Each row below holds a small network's activations on one input, seen along a few directions.
Each table varies a few parts of the input and shows all the possible inputs, shuffled.
Descriptions start from the smaller parts, as in this example, which fits no table here: one of 8 places around a ring, together with either a single point or one of 11 places along a line or (one of 2 separate values, together with one of 6 places along a line).
Shared parts are said once, and a part with two or three values counts as separate values.

Other details of the inputs shift rows strongly along three fixed directions, in all tables alike. That doesn't count.

A family of inputs:
r1: [10 -6 2 -19 -18 8 17 15 -1 -1 -13]
r2: [-17 -3 -5 -4 4 1 -1 -6 14 -13 -10]
r3: [10 -3 -1 10 -15 -9 -5 16 -17 9 4]
r4: [14 1 11 -17 -13 10 18 13 -3 7 -6]
r5: [22 -1 -3 13 11 -8 4 5 -8 9 6]
r6: [-11 -5 5 -8 -15 4 3 4 -5 -4 -4]
r7: [-24 4 6 -11 1 6 5 -3 6 -12 -6]
r8: [-1 -4 0 2 -17 -8 -9 6 -22 5 4]
r9: [3 -1 3 4 -16 -1 3 19 -15 5 5]
r10: [-14 1 -2 -3 -8 -1 -5 7 5 -6 -9]
r11: [-10 6 -8 8 15 -6 -16 -9 7 3 5]
r12: [17 1 -2 15 28 -5 8 -6 -1 7 10]
r13: [-9 2 -12 14 18 -6 -16 -11 18 -3 5]
r14: [24 0 -14 21 38 -7 3 -8 6 8 9]
r15: [15 -4 -4 0 -16 -4 -1 7 -10 9 4]
r16: [-19 6 7 -16 -2 3 -2 -3 12 -8 -11]
r17: [23 -5 0 8 10 -1 6 0 5 5 5]
r18: [-7 13 -10 16 5 2 -20 -13 -3 -1 3]
r19: [14 0 5 1 -12 -3 1 6 -20 15 10]
r20: [16 -3 7 -6 3 6 17 7 -1 3 -7]
r21: [-12 -4 7 -13 -14 7 0 0 9 -8 -10]
r22: [-16 5 -5 9 -3 -12 -24 -6 -7 3 7]
r23: [-14 1 1 -17 -13 2 -5 -3 2 -5 -7]
r24: [-12 -2 -10 12 16 -8 -11 -14 8 -8 2]
r25: [16 -2 0 -12 4 3 17 1 -4 4 -6]
r26: [-9 15 -1 -10 17 15 7 -21 23 -18 -16]
r27: [-14 -2 -5 18 -2 -7 -12 2 -6 -3 10]
r28: [-9 -2 -3 9 -14 -9 -18 1 -4 0 5]
r29: [15 10 11 -20 -11 23 24 0 -1 -4 -14]
r30: [8 -2 0 5 -13 -9 -4 8 -24 11 5]
r31: [-13 4 0 -13 7 6 4 -5 26 -12 -14]
r32: [12 -1 -2 -8 -2 4 8 8 -8 9 -3]
r33: [-12 -7 0 10 -9 -6 -14 -1 -10 -1 3]
r34: [-11 -3 -4 6 13 -3 -2 -9 14 -12 -5]
r35: [16 -5 -2 6 4 -1 11 3 -11 4 11]
r36: [-16 3 -7 10 -9 -7 -24 4 0 4 3]
r37: [21 -5 -8 0 0 -1 2 -2 -5 10 7]
r38: [-10 -3 6 -10 -23 5 -1 7 -1 -2 -4]
r39: [23 -1 0 2 11 3 16 3 6 3 9]
r40: [21 -7 1 4 0 -3 3 -2 -7 8 8]
r41: [-14 -1 0 15 5 -10 -17 -6 -9 1 5]
r42: [-17 0 3 9 -8 -7 -17 4 -13 2 2]
r43: [27 -5 -16 24 28 -8 1 -4 3 9 12]
r44: [26 -6 -11 23 37 -11 6 -17 5 2 12]
r45: [3 -5 -5 -2 -14 -1 -5 6 -18 8 3]
r46: [-19 4 9 -13 -1 5 -3 -4 10 -7 -10]
r47: [-12 -1 8 -15 2 6 3 -11 12 -10 -8]
r48: [-11 -4 -4 20 7 -8 -15 -2 2 -4 4]
r49: [-14 7 -5 6 11 -8 -16 -9 7 -1 3]
r50: [15 -3 1 10 4 -1 8 9 -5 7 4]
r51: [-8 0 2 6 -8 -6 -13 -3 -11 4 10]
r52: [13 -5 4 3 -6 1 7 11 -6 4 -3]
r53: [-14 3 -1 9 2 -9 -13 0 -6 0 1]
r54: [22 1 1 -17 3 10 18 5 7 7 -7]
r55: [-22 2 4 -17 -14 5 0 9 5 -9 -17]
r56: [-10 3 -4 19 -4 -14 -24 2 -3 3 8]
r57: [-1 5 5 -2 -15 -1 -3 11 -15 9 9]
r58: [-15 8 6 -12 20 10 11 -8 27 -15 -7]
r59: [-16 1 0 -13 -12 4 -4 3 13 -9 -11]
r60: [15 -3 7 -15 -4 12 22 6 10 0 -7]
r61: [-16 -3 -1 13 6 -8 -16 -10 -5 -4 4]
r62: [-17 17 -2 16 5 4 -15 -11 -2 -9 7]
r63: [-18 -2 3 -9 -10 3 0 5 9 -12 -13]
r64: [-5 -6 -6 -3 -16 0 -7 5 -11 3 -1]
r65: [18 -6 -4 14 20 -2 12 -5 4 2 6]
r66: [16 -8 -8 3 -13 -1 2 10 -13 10 2]
r67: [8 0 5 3 -9 -3 -5 8 -9 9 3]
r68: [25 -9 1 -1 21 6 24 -6 12 -4 -5]
r69: [-1 12 2 2 -18 5 -9 0 -14 0 -3]
r70: [13 0 6 -5 -7 5 12 9 2 5 -1]
r71: [22 -2 1 -11 13 6 21 -2 19 -4 -7]
r72: [-17 6 7 -9 13 6 3 -9 18 -8 -6]
r73: [-13 -2 -9 8 -18 -7 -23 3 -6 5 5]
r74: [-16 1 5 -16 19 11 17 -13 21 -20 -9]
r75: [-21 3 7 -7 6 7 5 -1 14 -12 -12]
r76: [-20 2 9 -15 -4 6 -2 -7 9 -8 -10]
r77: [-9 12 6 -2 3 13 0 -14 8 -12 -11]
r78: [-14 5 5 -10 -6 1 -6 2 8 -6 -9]
r79: [-20 2 0 12 5 -7 -13 -6 -6 -1 5]
r80: [12 -5 -3 -2 -11 -4 1 5 -19 8 3]
r81: [-19 -1 6 -14 -14 10 9 11 6 -12 -9]
r82: [21 -3 -7 21 45 -3 15 -14 20 -4 8]
r83: [20 -4 1 -12 14 4 19 -10 15 -4 -4]
r84: [15 -5 3 3 -16 -2 0 6 -17 12 11]
r85: [20 -3 -3 13 -2 -5 2 5 -10 10 17]
r86: [-3 1 -2 3 -13 -7 -10 10 -19 8 2]
r87: [-13 0 -10 15 4 -13 -24 -11 1 -2 10]
r88: [1 0 11 -28 -24 12 16 9 -8 0 -4]
r89: [-12 6 -1 8 17 -1 -3 -5 18 -9 5]
r90: [9 0 4 -27 -16 11 14 6 -3 7 -10]
r91: [10 -3 1 -19 -5 9 15 5 -5 5 -9]
r92: [26 0 2 -7 19 1 19 -9 7 4 0]
r93: [21 3 -1 6 23 -1 12 -8 0 7 14]
r94: [-1 -3 -3 -1 -23 0 -7 19 -14 8 -3]
r95: [3 -4 3 5 -13 -4 -2 6 -21 8 8]
r96: [21 -3 5 -19 -1 6 20 -3 2 2 -4]
r97: [-10 6 1 -12 5 3 1 -3 17 -7 -11]
r98: [-17 5 1 8 9 -2 -5 2 3 -6 3]
r99: [-11 1 -5 17 6 -9 -16 -8 -2 -2 17]
r100: [-7 2 5 0 -15 -1 -2 14 -20 5 6]
r101: [20 -3 4 4 -8 -2 3 10 -7 11 3]
r102: [-9 2 -10 5 22 -3 -12 -20 14 -5 4]
Description of these inputs: one of 6 places along a line, together with either a single point or (one of 2 separate values, together with one of 8 places around a ring).
- Changing only the place on the line of 6 turns r79 into r7. The same change can be made to r70. Which row results? => r89
- Changing only the place on the line of 6 turns r32 into r42. The same change can be made to r90. Which row results? => r76
- Changing only the place on the line of 6 turns r93 into r19. The same change can be made to r9. Which row results? => r50
- Which other rows does r2 become when the choice among 2 separate values takes its other values? List them by row number. => r15
- Which other rows does r67 become when the place on the ring of 8 takes its other values? List them by row number. => r17, r21, r40, r46, r47, r76, r101
- Which other rows does r98 become when the place on the line of 6 takes its other values? List them by row number. => r5, r14, r20, r55, r75

A family of inputs:
r103: [-21 3 2 -16 -28 8 -7 -1 0 -10 -6]
r104: [12 -2 3 23 -12 -20 -8 13 -26 20 19]
r105: [15 -6 2 -8 -25 8 16 22 -13 4 -12]
r106: [-16 8 8 7 7 3 -11 -12 1 -3 5]
r107: [29 -8 -3 -2 33 -6 28 -10 15 1 -4]
r108: [21 -6 9 -16 -4 0 30 7 0 5 -7]
r109: [16 8 8 -4 -20 3 -2 21 -8 12 1]
r110: [-20 2 5 6 18 -5 -3 -9 15 -8 3]
r111: [-17 6 0 12 -13 -5 -21 -1 -16 -3 -1]
r112: [24 -13 3 -30 -2 15 36 6 15 -2 -9]
r113: [-25 -1 7 -27 -5 13 13 6 13 -17 -14]
r114: [14 -8 -5 -1 -20 -1 2 14 -10 6 6]
r115: [-9 6 -9 21 12 -7 -15 -18 8 -9 11]
r116: [-25 9 9 -13 -31 4 -5 6 -13 -9 -7]
r117: [-13 1 11 -5 26 9 13 -11 31 -13 -10]
r118: [36 0 -3 6 18 5 16 -10 -1 5 1]
r119: [-11 7 2 -5 22 0 3 -22 13 -11 1]
r120: [-13 -4 -11 27 -3 -12 -27 2 -6 -1 12]
r121: [26 -10 2 -16 11 15 30 7 10 -2 -11]
r122: [-14 13 10 2 13 11 4 -12 14 -14 -6]
r123: [25 -1 -2 -31 9 23 37 -7 26 1 -21]
r124: [31 -13 -4 15 6 -9 6 3 -5 14 12]
r125: [-2 -13 10 -28 -52 5 7 24 -13 6 -8]
r126: [12 -1 6 12 -21 0 -4 23 -26 14 10]
r127: [-4 7 -8 7 26 -7 -15 -10 23 -7 -5]
r128: [-6 -2 -3 -1 29 8 9 -12 30 -18 -14]
r129: [18 -7 -2 -10 -24 6 19 17 -7 4 -2]
r130: [34 -3 -1 2 16 -1 6 -7 -13 14 8]
r131: [-22 3 0 -3 -11 -7 -23 -6 -15 1 5]
r132: [-25 1 10 -9 -8 13 0 11 6 -9 -7]
r133: [32 -11 -8 -4 19 6 25 0 12 2 7]
r134: [-13 12 -7 19 15 -1 -17 -10 6 9 7]
r135: [-10 -6 -6 21 17 -16 -19 -7 1 1 5]
r136: [29 3 -1 6 30 5 32 0 9 0 3]
r137: [-18 8 0 -24 -3 2 -4 1 20 -13 -17]
r138: [-21 3 7 -27 -7 7 4 -10 5 -13 -14]
r139: [-17 -6 0 11 3 -10 -11 -5 11 -5 -7]
r140: [9 -11 -2 6 -28 -13 -5 13 -15 13 9]
r141: [-9 13 2 18 33 4 -5 -22 16 -9 5]
r142: [-30 -2 11 -32 -18 10 9 9 8 -15 -16]
r143: [-21 0 1 16 -4 -11 -20 7 -11 3 15]
r144: [-29 1 1 -20 -18 7 6 10 3 -16 -20]
r145: [45 0 -12 18 27 -9 1 -5 13 10 12]
r146: [-12 -4 -9 14 22 -5 -12 -4 6 -6 3]
r147: [-16 0 3 -23 2 11 3 -18 22 -13 -7]
r148: [-17 -5 -2 13 3 -15 -15 -3 2 -1 -3]
r149: [-24 3 10 -16 -17 9 3 12 1 -11 -9]
r150: [15 4 1 2 -17 -3 1 6 -28 11 11]
r151: [30 5 -11 3 21 -1 15 -8 -1 17 8]
r152: [-10 -12 11 -31 -47 13 8 24 -8 -1 -15]
r153: [-19 4 -6 -6 -9 6 -13 -4 6 2 -13]
r154: [-9 3 -6 15 2 -3 -17 -13 0 -6 6]
r155: [-21 -5 -3 11 -5 -17 -22 1 -9 1 5]
r156: [13 -5 6 10 -14 -1 -1 20 -23 17 13]
r157: [-16 -1 0 6 -18 -4 -22 -5 -10 0 5]
r158: [29 -6 -2 -14 20 7 31 1 7 -2 -7]
r159: [28 -3 -6 8 18 1 21 4 0 3 -3]
r160: [-18 -8 -1 8 -12 -5 -19 7 -6 1 0]
r161: [16 -10 1 -13 -12 -1 12 16 -16 10 0]
r162: [-16 -1 8 -28 -7 16 5 -11 18 -14 -15]
r163: [-24 1 -1 20 -12 -10 -26 13 -21 5 18]
r164: [-25 1 3 -9 -16 1 -5 9 -2 -11 -6]
r165: [35 3 -6 2 28 0 20 -14 -2 4 5]
r166: [31 -3 9 3 21 2 29 0 11 7 0]
r167: [-19 -7 5 -9 -9 1 2 -2 20 -12 -15]
r168: [27 7 7 -5 5 8 23 -1 -9 6 5]
r169: [-20 5 5 -12 -10 12 2 -8 14 -19 -15]
r170: [-12 10 9 -13 26 10 13 -22 22 -15 -5]
r171: [-4 4 -4 -16 5 4 0 -5 34 -13 -9]
r172: [26 0 -5 -19 4 12 22 0 2 13 -14]
r173: [14 -10 -7 23 -7 -17 -18 14 -30 20 16]
r174: [-16 13 -11 18 19 -6 -18 -14 5 7 11]
r175: [-19 -1 -9 19 0 -5 -13 -1 6 -9 1]
r176: [-22 12 11 -25 -29 7 -6 16 6 -7 -13]
r177: [-10 10 -1 20 31 -8 -16 -23 3 -1 19]
r178: [-16 7 -3 10 -2 -8 -16 -7 -10 -6 2]
r179: [9 -11 6 -6 -23 -1 2 16 -13 9 -6]
r180: [-9 8 -4 25 38 0 2 -12 22 -11 3]
r181: [24 -8 -11 21 5 -15 -7 12 -28 17 21]
r182: [-13 4 -1 17 -17 -17 -33 0 -33 13 23]
r183: [-8 9 3 17 36 0 -11 -24 13 -3 12]
r184: [-16 14 7 -2 16 8 7 -14 15 -17 -5]
r185: [33 6 -4 2 7 -9 5 7 -3 11 9]
r186: [-14 -6 -10 18 11 -5 -17 -3 8 -6 8]
r187: [29 -1 -18 14 -2 -7 -4 -1 -11 25 17]
r188: [29 -4 3 -8 9 7 13 -7 -4 8 0]
r189: [19 -3 8 -19 -18 8 12 6 -19 9 -7]
r190: [-14 7 -15 6 7 -7 -17 -10 -1 7 1]
r191: [-17 5 7 -30 -22 12 -4 10 19 -13 -27]
r192: [16 0 2 -4 -23 2 0 10 -28 11 -1]
r193: [17 0 -7 22 -9 -13 -1 15 -28 14 16]
r194: [-11 -3 -8 18 6 -9 -19 1 -6 -2 3]
r195: [19 -5 3 -14 -29 4 7 6 -18 10 6]
r196: [-19 -3 0 13 -6 -17 -19 2 -10 3 11]
r197: [-6 7 -7 28 26 -7 -16 -20 8 -9 4]
r198: [17 -4 6 -8 -25 4 1 8 -24 12 -1]
- Changing only one part turns r138 into r119. The same change can be made to r137. Which row results? => r185
- Changing only one part turns r107 into r167. The same change can be made to r190. Which row results? => r123
- What do these inputs look like to the network? => one of 8 places along a line, together with either one of 2 separate values or one of 4 places along a line or one of 6 places along a line
- List by row number the other rows that have the place on the line of 8 in common with r163. => r104, r110, r136, r143, r149, r168, r170, r174, r176, r177, r184
- Which other rows does r145 become when the choice among 2 separate values takes its other values? List them by row number. => r123
- Which other rows does r157 become when the place on the line of 4 takes its other values? List them by row number. => r154, r162, r169
- Which other rows does r120 become when the place on the line of 6 takes its other values? List them by row number. => r124, r152, r167, r175, r186
- A walk changes only the place on the line of 6. It starts at r144 and steps to r158. List the rest of the walk in order. => r181, r161, r155, r107
- Which other rows does r138 become when the place on the line of 4 takes its other values? List them by row number. => r131, r165, r178
